Each row below holds a small network's activations on one input, seen along a few directions.
In each table, some parts of the input vary, and every possible input appears once, in random order.
Descriptions start from the smaller parts, as in this example, which fits no table here: one of 2 separate values, together with either a single point or one of 9 places around a ring or (one of 5 places around a ring, together with one of 6 places along a line).
Shared parts are said once, and a part with two or three values counts as separate values.
(in the rows, 128 means zero)

Other details of the inputs shift rows strongly along two fixed directions, in all tables alike. That doesn't count.

Rows:
r1: [104 107 169 141 134 103 109 141  76 112  73 151 147 167]
r2: [130 104  88 183 143 121 153 112  67 118 129 149 107 114]
r3: [110 120 149 128 133 107 112 141 118 111 107 135 140 155]
r4: [132 129 139 124 111 137 149 133 127 140 126 139 120 121]
r5: [143 138 130  83 156 119  82 128 195 130 117 108 151 129]
r6: [108 103 159 143 138  98 105 141  81 106  87 152 145 165]
r7: [108 109 162 138 136 102 107 141  84 110  82 151 145 162]
r8: [118 164  86 115 138 130 158 134 226 113 150  91 108  92]
r9: [141 123  87 151 126 133 183 114 169 126 164 121  81  85]
r10: [134 193 114  56  99 166 161 143 245 163 163 100 124  89]
r11: [123 133 133 133 121 135 116 125  96 131 140 126 138 142]
r12: [170  89  59 174 170 121 120  89 110 120 153 128 104  91]
r13: [124 142 104 139 124 141 145 124 110 135 129 129 125 118]
r14: [115 174 176  68 100 153  85 148 127 157 133 118 177 165]
r15: [176  73  89 171 158 116 134  93 120 122 145 134  90  94]
r16: [129 139  90 139 132 137 148 121 125 131 149 129 119 107]
r17: [119 168 163  82 103 158  93 140 134 152 139 104 168 152]
r18: [132  96 157 146 116 121 129 126  80 127 123 148 123 145]
r19: [141 109  99 164 125 133 173 112 141 120 156 120  86  93]
r20: [109 116 145 140 137 105 115 135 116 105 110 131 132 151]
r21: [122 158 188  71  88 153 111 148 141 160 113 126 159 152]
Description of these inputs: one of 3 separate values, together with either a single point or one of 6 places along a line.
Question: Changing only the choice among 3 separate values turns r10 into r6. The same change can be made to r15. Which row results?
Answer: r5
Question: A walk changes only the place on the line of 6. It starts at r8 and steps to r20. List the rest of the walk in order.
Answer: r3, r6, r7, r1
Question: Change only the choice among 3 separate values in r13. List by row number the other rows that result.
Answer: r1, r21

Rows:
r22: [123  80 203 134 132  91  79 147  85 107  60 156 152 182]
r23: [149 181 111  50 144 151  89 125 218 162 133  90 158 118]
r24: [142  92 175 135 133 118  57 133  49 128  91 156 171 176]
r25: [113 115 193 138  85 140 120 130  24 150 101 156 147 180]
r26: [146 178 139  45 109 165 116 132 195 175 141 114 149 108]
r27: [114 133  42 175 142 113 207 115 198  94 141 113  61  81]
r28: [128 143  72 179 120 146 216 105 125 130 152 127  84  75]
r29: [131 100  86 193 113 130 201 104  79 123 147 155  70 101]
r30: [155  79  65 181 180 100 139  88 102 104 124 146  99  90]
r31: [121  96  65 203 157 104 150 100  76  96 135 138  97 116]
r32: [147  91  70 189 161 107 158 115  96 107 159 149  94 103]
r33: [112 149  44 176 154 112 213 115 206  93 142 106  65  66]
r34: [145 100 176 114 137 122  58 121  53 142  89 153 174 168]
r35: [112 107 203 140  88 141 112 148  33 137  73 153 165 170]
r36: [127  87 191 127 140  98  59 139  73 114  73 153 168 183]
r37: [118  93 189 121 138  95  72 141  81 118  89 154 165 172]
r38: [106 179 147  53 102 134 142 160 244 135 136 106 133 133]
r39: [111 179 127  57 115 137 128 147 226 139 150 106 143 128]
r40: [115 201 116  65 112 165 126 155 200 147 149  89 155 115]
r41: [106 115 195 130 103 132 101 146  24 130  96 150 164 180]
r42: [169  87  79 204 124 153 195  82 136 132 198 109  49  58]
r43: [127 103 195 129 116 120  99 142  38 140 122 168 153 176]
r44: [138  95 193 128 111 126  73 140  45 138  93 163 160 174]
r45: [118 197 122  67 105 161 107 142 178 158 150  96 157 138]
r46: [103 134 173 134 136 115  75 131  52 119 101 135 172 175]
r47: [145 151 183  84  91 176  92 124 158 167 180  89 143 133]
r48: [ 97 110 190 128 121 106  76 136  59 115  91 149 160 201]
r49: [152  95 166 129 148 123  52 117  40 143  85 145 169 180]
r50: [109 198 134  50 109 152 102 139 201 148 149 100 165 143]
r51: [144 142 169  77 100 138 107 137 222 132 148  69 133 138]
r52: [139  97 204 129  99 132  96 138  47 145  90 167 151 165]
r53: [112  99 175 126 127 107  81 131  51 119 111 157 165 186]
r54: [122 141  42 158 158 125 178 121 168 100 156 108  91  74]
r55: [ 98 102 186 145 135 105  74 153  59 104  68 140 166 178]
r56: [153 114  55 154 173 110 176 106 205 111 122 111  69  77]
r57: [127 104 221 125 101 125 112 145  30 149 115 174 151 177]
r58: [126 110  76 188 123 128 172 110  77 121 146 140  87 111]
r59: [103 206 120  57 113 149 121 144 230 146 143  87 147 129]
r60: [142  70  95 179 167  86 159 105 128  94  96 149  82 100]
r61: [143 152 161  75 109 157  74 118 181 141 166  81 161 139]
r62: [133 186 168  45  82 165 135 153 197 178 148 122 148 110]
r63: [124 181 161  55  76 166 153 149 177 175 160 125 136 126]
r64: [118 176 145  58 124 132 116 154 219 139 145 110 153 133]
r65: [132  97  65 204 156 117 154 123  87  96 123 132 101  95]
r66: [ 93 123 190 139 135 104  75 136  50 113  84 139 168 188]
r67: [118 173 153  52 115 128 125 162 250 137 124 105 141 118]
r68: [128 180 141  45 124 142  93 145 212 150 143 108 173 122]
r69: [126 124  68 195 136 130 183 106  89 116 148 134  89  93]
r70: [128  97  77 196 127 121 177 106  70 114 151 152  78 110]
r71: [146 183 156  40  93 174 135 132 197 186 134 117 147 104]
r72: [117 101 194 127 102 123 101 136  28 141 119 168 154 184]
r73: [150 109  51 159 163 116 147 111 171 107 142 125 100  80]
r74: [149 111  44 151 175 108 167  97 188 109 137 123  82  64]
r75: [ 97 195 134  65 122 146 127 157 217 132 132  90 149 125]
r76: [105 112 182 132 133 116  64 152  53 113  80 137 177 176]
r77: [145  80  89 191 145 109 166 110  79 116 147 162  85  88]
r78: [141 182 123  45 144 143  95 132 234 159 124  87 152 122]
r79: [129 122  54 201 158 121 163 105  93 106 147 126  97  95]
r80: [143 147 155  75 110 144  91 124 205 135 162  72 144 133]
r81: [110  87  99 199 153  95 171 134 122  78  90 134  92 109]
r82: [102  84 106 204 154  92 180 127  98  75 100 141  84 119]
r83: [101 190 135  65 102 140 144 151 245 132 132  98 129 133]
r84: [151 153 150  89 109 170  83 119 176 153 183  79 147 129]
r85: [137  86  71 188 149 108 159 110  80 108 156 150  94 114]
r86: [129 129  65 174 119 147 231 115 134 121 151 129  76  67]
r87: [169 117  44 156 156 139 173  96 153 141 151 121  77  71]
r88: [120 205 120  53 101 165 111 143 204 159 160  97 157 134]
r89: [122  73 112 190 155  78 170 128 114  84 118 156  80 119]
r90: [139 121  61 155 164 112 163 117 163 109 168 129 100  90]
r91: [127  99  84 195 131 127 168 126  82 108 120 139  98  98]
r92: [131  99 189 122 129 114  61 139  48 135 103 157 178 175]
r93: [167  89  87 178 141 133 172  92  90 140 121 146  84  96]
Question: Describe the family of inputs behind these rows.
Answer: one of 6 places along a line, together with either a single point or one of 11 places along a line
Question: Changing only the place on the line of 6 turns r69 into r33. The same change can be made to r58. Which row results?
Answer: r27
Question: Changing only the place on the line of 6 turns r50 into r83. The same change can be made to r61. Which row results?
Answer: r51
Question: Change only the place on the line of 6 in r30. List by row number the other rows that result.
Answer: r26, r34, r60, r71, r74
